These are the activations of a small neural network, seen along a few directions. Each row is one input.
Each table varies a few parts of the input and shows all the possible inputs, shuffled.
A made-up example of a description, with smaller parts first: one of 3 separate values, together with either a single point or one of 11 places around a ring or (one of 6 places along a line, together with one of 8 places around a ring).
Shared parts are said once, and a part with two or three values counts as separate values.

Other details of the inputs vary at random and push rows far along three fixed directions, the same in every table; ignore that.

Rows:
x1: 4; -10; 18; 15; -17; -6; -1; 6; -16; 28; 43
x2: -22; 6; 17; -2; -4; -7; 13; 31; -1; -15; 26
x3: 23; 18; -3; 11; 11; 13; -10; -28; 4; 11; 2
x4: 8; 28; 7; -4; -10; 3; -18; 5; 2; 7; 42
x5: 32; 32; 5; -2; 30; 6; -2; -29; -3; 7; 6
x6: -12; -13; -15; 1; 0; 13; 2; 15; 0; -20; -16
x7: 1; -5; 0; 18; -5; -2; 10; 22; 14; 1; 0
x8: 22; 28; -1; -18; 38; 10; -13; -11; -21; -12; -12
x9: -7; 7; 14; -2; -8; -8; 4; 8; -8; -2; 10
x10: -21; -19; 9; 21; -18; -11; 34; 17; 14; -2; 30
x11: -3; -2; 14; 0; -14; -6; -11; 10; 2; 2; 32
x12: 4; 44; 7; -6; 6; -6; -5; 26; 21; -14; 30
x13: 6; -30; -5; -2; -18; 5; -21; -28; -8; 19; -5
x14: -6; 8; -18; -9; 38; 1; 16; 21; 16; -42; -52
x15: 5; 27; -2; -5; 17; -2; 2; 7; 11; -20; -31
x16: -21; -25; -3; 4; -20; 6; -5; -3; -10; 7; -1
x17: 22; 37; -1; -9; 37; 14; -31; -12; -21; -8; -2
x18: -9; -31; -7; 0; -17; -4; -3; -25; -16; 16; -28
x19: 15; 15; 20; 7; -2; -5; 1; 11; -13; 18; 44
x20: 21; -3; -3; 9; 8; 0; -11; -19; -9; 24; -11
x21: 8; 3; 4; -16; 11; -7; 9; 4; 9; -13; -7
x22: -14; -34; -16; -2; -17; 17; -7; -21; -13; 13; -27
x23: -16; -9; 20; -4; -16; -3; 0; 5; -25; 12; 39
x24: -3; -14; -7; 15; -1; -5; 18; 16; 17; -1; -21
x25: -23; -1; 5; 8; -27; -4; 15; 38; 13; -19; 11
x26: 1; 0; -1; 16; 0; 1; 10; -9; 10; 5; 6
x27: -3; 16; 7; -7; 13; 1; -9; 2; -8; -6; 2
x28: 3; 17; -2; -9; 5; -5; -5; 1; 13; -1; 2
x29: 7; -24; -13; 17; -19; 15; -3; -38; -4; 28; -3
x30: 13; 1; -2; -14; 0; -4; -15; -32; -10; 22; 3
x31: 17; 24; 1; -3; 4; 8; -23; -17; -11; 3; -11
x32: 0; -41; -5; -9; -10; -4; -3; -26; -6; 13; -19
x33: -12; -26; -16; -8; 5; -10; 17; 6; 26; -20; -45
x34: -5; -1; -15; -18; 12; -11; 28; 6; 25; -17; -37
x35: -7; -21; 2; 1; -28; 3; -7; 6; 4; 5; 20
x36: -2; 10; -7; -10; 8; -12; 4; 2; 17; -5; -9
x37: -3; -32; -12; 19; -23; 4; 11; 8; 8; 14; -14
x38: 1; -2; 0; 15; 4; -3; 12; -10; 9; 6; 6
x39: -13; -13; -12; 2; 3; 8; 0; 13; -2; -17; -15
x40: -13; -1; 1; -2; -2; 3; -7; 0; -9; 0; -1
x41: 18; 20; 7; -14; 10; 1; -10; -21; -20; 6; -9
x42: -15; 16; 11; -3; 14; -6; 14; 44; 2; -35; 20
Description of these inputs: one of 6 places along a line, together with either one of 2 separate values or one of 5 places along a line.
Changing only the place on the line of 6 turns x13 into x11. The same change can be made to x12. Which row results?
Answer: x28
Changing only the place on the line of 6 turns x10 into x5. The same change can be made to x9. Which row results?
Answer: x41
Which other rows agree with x22 in the place on the line of 6? List them by row number.
Answer: x4, x6, x25, x29, x35, x37
Change only the choice among 2 separate values in x1. List by row number the other rows that result.
Answer: x10
Change only the place on the line of 6 in x17. List by row number the other rows that result.
Answer: x6, x8, x14, x39, x42
